Each row below holds a small network's activations on one input, seen along a few directions.
In each table, some parts of the input vary, and every possible input appears once, in random order.
A made-up example of a description, with smaller parts first: one of 5 places around a ring, together with either a single point or (one of 2 separate values, together with one of 4 places along a line) or one of 9 places along a line.
Shared parts are said once, and a part with two or three values counts as separate values.
In the rows, zero is written as 128.

Rows:
R1: [111 107 103 131  91 114 127  91 142  91 113  86]
R2: [182 123 124  97 142 121 121 167  84 139 154 130]
R3: [179 118 134 107 151 122  98 107 104 183 130 175]
R4: [113  97  94 124  87 120 134 121 147  76 122  57]
R5: [186  89 118 104 115 132 109 125  75 133 120 169]
R6: [188  80 109  98 108 139 115 155  80 118 130 142]
R7: [ 15 184 161 212 142 188 193 134 199 106 103 162]
R8: [106 136 121 135 126 103 116  73 173 140 125  92]
R9: [ 95 158 136 121 133  85 116 115 160 129 138  74]
R10: [168 139 148  94 158 102  96 149  91 172 144 159]
R11: [ 85 165 175 191 163 208 171 167 130 152 111 243]
R12: [108 140 113 122 120 102 142 134 151  96 147  45]
Question: What do these inputs look like to the network?
Answer: one of 2 separate values, together with either a single point or one of 5 places around a ring
Question: The inputs of R9 and R10 match in every part but the choice among 2 separate values. If R12 is changed in the same way as R9 into R10, which row does it become?
Answer: R2
Question: Change only the choice among 2 separate values in R6. List by row number the other rows that result.
Answer: R4

Rows:
R13: [ 75 159 123 165 137 151 196 157 158  75 132  88]
R14: [192  96 102  85 103 119 141 170  70  81 142 110]
R15: [ 69 169 162 172 158 165 159 192 168 131 142 136]
R16: [ 86 105 124 153  74 126 119  83 132  90  99 113]
R17: [ 88 212 170 153 176 115 146 122 157 157 155 138]
R18: [ 87 126 152 166 120 186 131 166 123 127  93 218]
R19: [179  90  90  81  83  74  82 127  86 102 150  63]
R20: [109 165 164 153 141 129 121  99 111 154 102 215]
R21: [ 62 158 119 157 108 110 144 114 174 102 136  37]
R22: [167  96  91 137 122 175 171 117 130 108 128 129]
R23: [172 140 132 132 170 133 125  87 117 198 144 173]
R24: [ 94 112 120 156 101 172 169 128 115  66  92 168]
R25: [156 103 127 145 145 189 138 152 134 170 134 175]
R26: [157 101 110 104 141 110 103  81 165 163 123 110]
R27: [ 90 118 146 124 114 105 106  92 155 123  87 147]
R28: [158  92  88 134  99 130 114  73 147 129 133  78]
R29: [195 141 142  79 160  83  91 140  48 172 154 148]
R30: [177 100 113  51 129  57  69 135 100 137 137  91]
R31: [ 65 171 142 123 147  93 129 119 199 131 130  73]
R32: [183 104 144  91 130 137 105 206  70 143 145 149]
Question: The inputs of R29 and R20 match in every part but one. If R32 is changed in the same way as R29 into R20, which row does it become?
Answer: R18
Question: What do these inputs look like to the network?
Answer: one of 4 places along a line, together with one of 5 places around a ring
Question: Change only the place on the line of 4 in R21. List by row number the other rows that result.
Answer: R16, R19, R28

Rows:
R33: [150 132 146 117 124 119 113 158  80 129 139 152]
R34: [174 123 120 111 159 141 139 158 101 147 145 144]
R35: [173 146 144 111 158 118 121 142 103 162 157 148]
R36: [124 109 131 144 115 146 119 113 109 127 107 175]
R37: [152 109 122 116 126 142 131 173  79 113 129 148]
R38: [135  98 124 114 110 134 119 132 145 123 115 120]
R39: [127 134 109 113 115  84 109  88 129 124 131  77]
R40: [128 106 100 133 105 111 119  75 145 114 122  87]
R41: [121 103 123 122 118 122 104 108 156 132 111 129]
R42: [147 123 129 137 150 145 127  97 133 163 125 172]
R43: [124 137 141 125 125 117 110 126  95 137 114 166]
R44: [162 119 130 130 141 157 141 121 121 152 128 163]
R45: [147 103 113  93 128 118 117 168 125 118 135 102]
R46: [154 107  90 103 115 107 132 135 114 101 148  59]
R47: [139 105 132 136 107 158 133 137  98 118 111 166]
R48: [146 150 139 119 159 117 118 111 119 172 132 163]
R49: [ 13 185 169 214 155 184 169 150 207 148 124 127]
R50: [154 130 113 104 113  86 112 120 113 115 159  62]
R51: [ 47 179 136 203 124 187 189 142 188  89 119 156]
R52: [120 130 132 103 129  94  95 121 140 142 119 120]
R53: [142 102 101 125  96 123 134 100 134 106 127  79]
R54: [147 126 137  94 127  95  98 152 125 133 145 105]
R55: [ 18 189 163 177 145 138 195 117 185  80 101 125]
Question: What do these inputs look like to the network?
Answer: either one of 3 separate values or (one of 4 places along a line, together with one of 5 places around a ring)
Question: Which of the alternatives is R49?
Answer: one of 3 separate values
Question: Start at R42 and move only the place on the line of 4, one step at a time. The first step leads to R36. Which rows follow, in order?
Answer: R41, R40
